A small network was shown many inputs. Here are its activations along a few directions, one row for each input.
In each table, some parts of the input vary, and every possible input appears once, in random order.
Descriptions start from the smaller parts, as in this example, which fits no table here: one of 6 places along a line, together with either a single point or one of 9 places along a line or (one of 2 separate values, together with one of 8 places around a ring).
Shared parts are said once, and a part with two or three values counts as separate values.

Other details of the inputs shift rows strongly along two fixed directions, in all tables alike. That doesn't count.
To show where, the next rows are all for the same input, with only those details redrawn:
[ 12   3  13 -18   4   1 -12   2  -6   4  10   3   0  -4  -2 -17]
[ -7   2   9  30 -22 -26  44 -25   3 -24 -49  -4  45 -10  14  46]
[-16  19   9  -9   1  52  -8  35   3  21 -10   7  -8 -13  -9 -41]
[-16  19   8  -5   0  52 -10  35   3  20  -8   7  -9 -13  -8 -40]
[ -4   0  11  31 -21 -30  43 -26   5 -25 -49  -3  45  -8  13  45]
[ 28  -3  13 -22   4 -22 -20 -15 -13  -4  24   1   0  -1  -1  -9]
[ 33  -7  12 -22   6 -35 -16 -25 -17  -8  25  -2   3  -2   2   1]
[-11  17  11  -9   1  43  -6  29   3  18  -7   5  -6 -10  -7 -34]

Table:
R1: [-40  17  -2  39  34  67   6  60  -6 -10 -11  32 -34  25 -23 -32]
R2: [ 15   6   0 -22   5 -36 -25 -20  -8   4  25   3 -15   3   7  -5]
R3: [ 26  -6  12 -20   6 -11 -23 -14 -11   3  17   2   3  -2  -1   0]
R4: [ 24 -20 -14 -26  -1 -40 -16 -21  -1   4  44 -23 -22   5  -2   2]
R5: [-35  -7 -12  45  30  60   3  58   3  -6  11   0 -47  31 -21 -26]
R6: [-20  -5  -1  43 -23   5  54 -12  18 -12 -66  -6  49 -10  10  47]
R7: [-35  -4   3  74  16 -22  44  -6  -6 -55 -44  18  14  35   7  50]
R8: [-10  -9  -1  36 -24 -22  49 -22   9 -24 -50 -10  46 -10  12  42]
R9: [ -1  10  -9 -21   4  -2 -24  -1  -1  16  12  11 -13  -1   6  -2]
R10: [ 28  -2  12 -25   3 -49 -20 -31 -14  -6  33  -3  -9   8  12  -6]
R11: [-34   5   6  48 -23   1  42 -11  15 -13 -76  -5  50  -3  20  48]
R12: [-31  19  -2  -2   2  56 -20  39  10  33 -15  13  -7  -5  -3 -27]
R13: [ 32 -13  18 -24   7 -53 -30 -34 -20  -9  36  -3   0   5   9   2]
R14: [ 32 -35   2 -21   2 -28 -26 -26  -3   1  44 -27  -8   7  -1   8]
R15: [ 24   2 -10 -31   9 -27 -25 -19  -6   1  29  12  -8  -2   1   6]
R16: [-13  12   3  31 -27 -29  55 -24   8 -24 -50  -2  40  -8  15  41]
R17: [  9  -5  -9 -15   5   7 -14   3  -1  14  12   4   1  -3  -9  -4]
R18: [ 18 -27 -12 -20  -1 -13 -22 -12   1   9  35 -19 -12   4  -2  11]
R19: [-20  21 -16 -11  -1  48   2  40  11  29  -7   6 -17 -11 -12 -37]
R20: [ 25 -23  -2 -25  -4 -39  -8 -20  -3   0  40 -30 -20   3   0  -2]
R21: [-26   4 -24  -9  -4  51  -9  37  23  35   5 -10 -29  -8 -10 -20]
R22: [-17   3  -6  33 -31 -12  62 -12  16 -18 -53  -5  37  -9  14  30]
R23: [-30   4  -9  39  37  57   8  52  -3 -12   0  24 -32  27 -22 -32]
R24: [-21  22  -6  -4  -2  64 -10  40   8  30 -18  15  -6 -12  -9 -22]
R25: [ 35 -13 -16 -34  11 -41 -21 -29  -5  -1  42   5  -6   2   2   9]
R26: [-24  -3  -4   0  -9  60  -6  38  15  28   0 -24 -22 -10 -11 -36]
R27: [ 44  -2   1 -31   9 -62 -19 -38 -11  -9  41   6  -6   4   5   8]
R28: [ 27  -6  11 -21   1 -27 -18 -23 -17  -8  28   1   2  -4   2  -4]
Question: Changing only one part turns R9 into R21. The same change can be made to R11. Which row results?
Answer: R14
Question: What is each input in this table made of?
Answer: one of 4 places along a line, together with either a single point or one of 6 places around a ring
Question: Which other rows agree with R28 in the place on the line of 4? List them by row number.
Answer: R1, R3, R15, R16, R24, R27
Question: Which other rows agree with R17 in the place on the line of 4? List them by row number.
Answer: R6, R8, R19, R22, R23, R25

Table:
R29: [ 10 -28 -15   4   3 -29  12 -29   7  -2  -3   0  31  -5   7  40]
R30: [ 29   7 -14 -34  -4 -27 -29 -19  -5  -7  47   8 -29   4   3  -2]
R31: [-35  37  -5  22 -15  16  34  19   6   9 -38  18  10 -13  -2  15]
R32: [  3   8 -31 -28   5   9  -8  21   3  10   9  10 -18   2  -2 -25]
R33: [-23   5 -20  16 -11  54  21  33  25  20 -10 -21  -2 -17 -15 -32]
R34: [  3 -30 -15  56  50 -58   9 -27 -19 -72  22  18  -9  50   2  56]
R35: [-10   7 -12 -23   6 -14 -22 -10   0  12  26   0 -22   2  10 -13]
R36: [ -7 -31  -8  14 -15 -46  -1 -49  -1 -16 -15  -9  30  -4  23  54]
R37: [ -8   8  12   6   2 -46  -2 -29   0 -11 -18  10  27   4  11  35]
R38: [-22  37  17   2 -11  75   8  46  -2  20 -17  13  -1  -5 -16 -41]
R39: [ 28 -14  16 -23  14 -17 -53 -25 -16  21  34  12  -9  15   9  -1]
R40: [-22  15  -4  30 -12   1  61   1  14 -21 -71   2  25 -19   1   7]
R41: [-23  -5 -17  34 -29 -16  22  -6  24   6 -43 -16  10   4  18  43]
R42: [-15  -1 -10  26 -19  -9  53   1  21 -14 -44  -8  17 -13   0   7]
R43: [-18  -1   8  26  -2  44  36  12  11  -1 -49  -5  40  -8  -5   6]
R44: [ 34 -30   4 -24   7  -1 -19  -3  -3   4  45  -7  -2  -4  -4 -22]
R45: [-31  -4   4  24 -23  43  31  22   3  -3 -49 -20  20 -18 -11  17]
R46: [ 21   9  14 -20   4 -18 -24  -4 -20   4  28  -1 -24   9  11 -41]
R47: [-19  15  29 -13   7  22 -20  21  -3  13   6   3  -7  -3  -8 -43]
R48: [ 33   6   6  -1   1 -56   1 -45  -9 -36  -4  13  21  -3  19  55]
R49: [ 24 -12   3 -41  13   3 -32  -7  -9   8  43  -3 -17   2  -3  13]
R50: [  9 -18  24  18  -8 -31  -7 -28 -11 -15 -16 -15  30  -1  14  19]
R51: [ 22   0  -8  17  -3 -53  22 -38   4 -27 -30  18  44  -2  16  47]
R52: [ 41  -7  27 -31  14  12 -36   4 -26   6  37  -6 -14   2 -10 -18]
R53: [  1  19   2 -16   9 -20 -22   2 -12  23  15  12 -17  12  11 -17]
R54: [-23  14  -2  26 -12  30  14   2   2  -4 -49   8  34 -10  -2  37]
R55: [-29  18  -5   3 -16  75  17  46  15  22 -18 -26 -22 -11 -18 -24]
R56: [-28 -14  11  14 -20  29   6  16  13   5 -27 -17  12  -5  10  -6]
R57: [ 38  10  14 -24   2 -32 -13 -21 -24 -10  46   2 -18   0  -1 -19]
R58: [-17  14 -14  -9  -9  34   1  39  16  21  -2 -11 -15  -1 -11   8]
R59: [-33 -11   0  58  48  49  16  41 -14 -29  14  14 -42  41 -19 -24]
R60: [  0  -3  11 -28  -1 -12 -16  -7   1   3  32 -11 -30   7   3 -32]
R61: [  0  13  -1 -13  -9  18   0  26 -11   6  18 -11 -26 -13  -5 -30]
R62: [  7 -12   6 -16  -3   8 -29  10   3  29  34 -26 -38  11  -5 -37]
R63: [ 22  -9 -12   3   7 -75  20 -49  -4 -21  -2  20  17 -12  13  33]
R64: [  8   6  17 -14   7  26  -5  31   6  13   5  19   0  -6 -15 -47]
R65: [  0  -7 -30 -14  -1  18  -7   6  24  17   7  -2 -15   4 -14  -9]
R66: [ 30 -12  -1 -27  22  -6 -41  -5  -7  15  34  17   7   3 -15  -9]
Question: Changing only one part turns R45 into R49. The same change can be made to R56. Which row results?
Answer: R36
Question: What is each input in this table made of?
Answer: one of 2 separate values, together with either a single point or (one of 3 separate values, together with one of 6 places around a ring)
Question: Which other rows does R32 become when the place on the ring of 6 takes its other values? List them by row number.
Answer: R29, R51, R63, R65, R66
Question: Which other rows does R32 become when the choice among 3 separate values takes its other values? List them by row number.
Answer: R30, R35
